A small network was shown many inputs. Here are its activations along a few directions, one row for each input.
In each table, some parts of the input vary, and every possible input appears once, in random order.
A made-up example of a description, with smaller parts first: values(3) and (point or ring(9) or (line(4) and ring(8))).
Shared parts are said once, and a part with two or three values counts as separate values.
In the rows, zero is written as 128.

Other details of the inputs shift rows strongly along two fixed directions, in all tables alike. That doesn't count.

Table:
x1: [138 123 154 115 127 136 116 141 149 140 132 149 120]
x2: [121 146 133 135 133 116 140 139 137 116 122 125 120]
x3: [119 140 130 147 121 124 139 129 121 112 140 124 132]
x4: [120 124 108 151 134 118 129 120 116 107 107 120 142]
x5: [128 116 124 126 121 128 136 130 134 124 137 139 131]
x6: [ 80 226 158 154  23 138  88 183 133  89  99  96 130]
x7: [116 125 109 144 136 114 131 108 110 119 128 118 136]
x8: [122 124  99 132 125 117 142 129  93 111 117 105 150]
x9: [134 126 131 111 144 122 118 128 136 149 119 131 103]
x10: [132 126 125 127 124 139 119 115 134 134 130 128 135]
x11: [133 123 113 118 162 114 152 128 106 123 119 109 130]
x12: [121 134 131 141 125 123 133 125 124 120 141 126 130]
x13: [140 127 144 122 121 147 125 129 150 140 146 139 129]
x14: [151 130 148 111 124 148 138 142 133 145 151 128 136]
x15: [118 139 136 130 119 123 118 123 125 129 133 126 127]
x16: [118 124 105 142 135 120 116 116 111 117  98 120 137]
x17: [120 105 100 122 133 125 114 109 112 138 113 126 127]
x18: [123 106 104 131 133 119 132 115 121 124 126 130 137]
x19: [135 130 146 108 141 123 126 136 149 145 132 140 106]
x20: [123 126 108 127 151 109 125 115 120 131 107 119 117]
x21: [127 117 102 134 135 132 119  98 117 131 115 117 139]
x22: [146 123 140 128 126 150 140 133 148 134 155 145 128]
x23: [138 118 147 109 130 140 108 134 142 151 124 147 114]
x24: [117 122 100 148 121 119 146 122 113 103 123 123 142]
x25: [137 126 148 112 145 123 135 137 152 143 137 142 109]
x26: [131 125 133 141 128 128 134 136 133 115 125 134 133]
x27: [125 140 133 136 137 120 150 139 137 117 128 129 119]
x28: [127 135 124 128 114 142 109 115 128 136 117 119 128]
x29: [126 115 128 114 121 130 120 129 135 137 133 139 126]
x30: [139 113 113 131 148 122 144 130 102 118 119 117 147]
x31: [132 123 147 110 128 132 115 123 135 149 142 139 115]
x32: [113 127 106 136 133 117 114 101 101 130 112 112 129]
x33: [143 122 155 129 125 139 140 149 149 126 143 150 123]
x34: [145 120 140 124 128 147 133 127 148 139 153 144 129]
x35: [140 131 158 107 128 136 136 146 126 142 157 127 127]
Description of these inputs: values(5) and (point or line(6)).
Changing only the values(5) part turns x23 into x17. The same change can be made to x30. Which row results? -> x8
A walk changes only the line(6) part. It starts at x3 and steps to x12. List the rest of the walk in order. -> x7, x15, x31, x32

Table:
x36: [108 112  95 124 159 101 133 132 135 115  66 137 103]
x37: [167 107 167  99 180 139 168 134 148 160 172 143 118]
x38: [112 198 184 130  93 130 146 180 134 104 153 119 122]
x39: [137  86  94 107 165 130  88  96  93 149  97 107 149]
x40: [109 111  75 136 153 100 111  86  72 134  89 104 129]
x41: [132 113  93 122 181 108 120  78 119 144 103 111 113]
x42: [158  92 152  75 153 147  94 120 131 185 136 152 107]
x43: [110 143  88 177  88 147 116  99 104  90  96 101 175]
x44: [146 125 157 134  99 168 118 124 159 139 148 146 131]
x45: [134  89  88 158 154 135 137  76 118 126 134 139 138]
x46: [155  91 104 143 190  92 173 139 109 100  98 136 139]
x47: [134 140 160 106 104 137 148 164 122 125 162 120 122]
x48: [ 99 171 168 105  59 137  68 174 125 139 112 111 129]
x49: [110 155 156 103 120 102 113 132 163 155 135 134  88]
x50: [157  97 145 128 164 143 131 102 185 155 176 172 112]
x51: [144 127 173 119 128  99 156 191 149 101 128 150 116]
x52: [122  73  87 145 136 128 135  78 112 124 139 138 143]
x53: [129 134 119 142 164 116 166 121 103 114 135 108 141]
x54: [123 114  78 140 161 114 106  80  82 129  81  90 132]
x55: [157  97  87 122 163 133 161 114  90 137 130 102 157]
x56: [ 89 165 111 162 126  97 159 134  88  77 122  85 146]
x57: [122  83  90 102 156 118  94 101  84 154 104 120 146]
x58: [122 142 152 141 112 130 120 129 175 128 171 163 112]
x59: [123 111  77 140 155 111 164 112  68 107 126  97 151]
x60: [166  89 142  75 148 147 157 145 124 163 176 148 127]
x61: [130 109 150 110  72 159 109 133 151 137 152 150 152]
x62: [106 194 172 119  78 126  93 161 137 139 117 121  95]
x63: [124 138 123 144 170 107 167 116 109 108 135 107 143]
x64: [130 139 125 146 173 108 167 117 115 114 133 103 144]
x65: [149  87 104 135 185  80 173 139 107  96 105 144 136]
x66: [139 124 105 134 147 131 159 125  89 122 131 103 145]
x67: [165  82 149 121 152 160 133 103 168 163 170 170 115]
x68: [120  65  82 165 159 102 144 117 144 106 106 165 131]
x69: [119 158 157 104 121 116 109 134 148 157 130 139  91]
x70: [105 146  91 183  93 138 119  99 104  91 104 107 160]
x71: [ 99 176 170 111  61 133  79 168 125 138 114 113 114]
x72: [154  74 145 106 132 156 130 106 154 161 173 179 120]
x73: [149  94 144  82 173 133 127 147 181 154 102 170  78]
x74: [128 212 189 158  79 120 140 221 153  72  91 116 130]
x75: [128 195 181 134  90 146 145 181 131 115 146 110 122]
x76: [107 150  89 141  97 116 145 142  74  84 119  78 159]
x77: [124  97  90 174 152 119 138 126 147  98  92 158 137]
x78: [ 96 182  96 155 132  96 110 100 120 104  79  80 121]
x79: [150  64 143  96 120 155 126 108 153 162 172 174 131]
x80: [106 120 100 127 142  95 117 100 100 143 105 111 110]
x81: [186  90 137  74 147 159 148 147 137 175 166 133 145]
x82: [ 82 166  94 150 114  83 113 107 101 112  89  91 118]
x83: [148 117  88 118 130 136 146 134  91 128 129  98 167]
x84: [119 183 170 117  84 143  83 155 132 139 111 115 106]
x85: [ 95 159 105 160 117 104 157 136  79  80 120  80 144]
x86: [138  79  85 140 137 146 130  76 110 129 125 138 162]
x87: [132 120 148 120  84 161 115 128 144 135 152 158 139]
x88: [119 170 158 157  96 140 113 137 174 114 156 146 117]
x89: [107 138  97 125 155  88 124  92 123 138 108 118 107]
x90: [100 176 164 158  73 127 110 149 175 106 162 143 112]
x91: [138  78  83 170 174 122 143 113 152 106  93 157 137]
x92: [158  67 142  87 119 165 121 111 153 166 165 176 148]
x93: [101 232 182 136  53 138  81 174 142 120 103 101 100]
x94: [142  87 150  78 145 126 108 119 135 185 144 149  93]
x95: [145  75 144 117 136 142 134 107 158 156 179 173 109]
x96: [106 157  97 147 114 123  85 114  82 110  72  79 146]
x97: [120 129 154 139 103 135 122 128 165 129 170 159 111]
x98: [124  91  91 108 158 115 104  94  83 154 105 124 131]
x99: [100 201 110 186 102 118 150 145  81  71  95  58 157]
x100: [123 116  98 125 169 117 128 126 144 110  59 126 104]
x101: [160 128 152  95 120 156 147 161 127 152 160 130 133]
x102: [114  83  64 180 160 102 145 112 126  92  88 157 141]
x103: [103 150  86 165 138 104 163 121  67  84 112  83 150]
x104: [173  70 145  93 128 177 118 107 162 169 156 164 153]
x105: [129 159 156 106 128 128 105 131 153 155 125 132  91]
x106: [125 166 155 106 131 120 110 128 165 153 127 133  90]
x107: [126 137 153 139 106 141 122 129 163 129 167 162 114]
x108: [144 117 150 113  83 174 108 129 152 140 142 148 156]
x109: [109 200 189 131 100 120 147 177 143 102 154 119 124]
x110: [124 174 153 105  51 146 125 195 125 113 150  99 145]
x111: [101 194 189 131  96 116 145 179 144  97 156 113 123]
x112: [156  86 151  68 151 152  85 128 131 186 136 149 123]
x113: [ 89 205 104 171  94 111  94 122  96  91  64  63 129]
x114: [117 179 166 158  77 152 111 146 168 113 150 142 119]
x115: [123 106  68 180 160 120 136  68 116 104 120 120 149]
x116: [171  85 135  66 140 149 149 150 127 167 175 144 139]
x117: [113 130 150 103 122 114 121 171 172 133  93 152  83]
x118: [125  86  87 154 150 125 139  80 114 124 140 145 136]
x119: [178  96 153  92 164 152 160 140 136 169 170 138 122]
What is each input in this table made of? -> values(3) and line(4) and (point or line(6))
Changing only the line(4) part turns x93 into x80. The same change can be made to x114. Which row results? -> x97
Changing only the line(4) part turns x38 into x53. The same change can be made to x118. Which row results? -> x45
Changing only the line(4) part turns x111 into x63. The same change can be made to x47. Which row results? -> x66
Change only the values(3) part in x88. List by row number the other rows that result. -> x63, x106
Change only the values(3) part in x100. List by row number the other rows that result. -> x74, x91
Change only the line(6) part in x116. List by row number the other rows that result. -> x38, x59, x60, x103, x109
Which other rows agree with x43 in the line(4) part and the values(3) part? List them by row number. -> x44, x50, x67, x91, x104, x115
Change only the line(4) part in x49. List by row number the other rows that result. -> x78, x89, x106
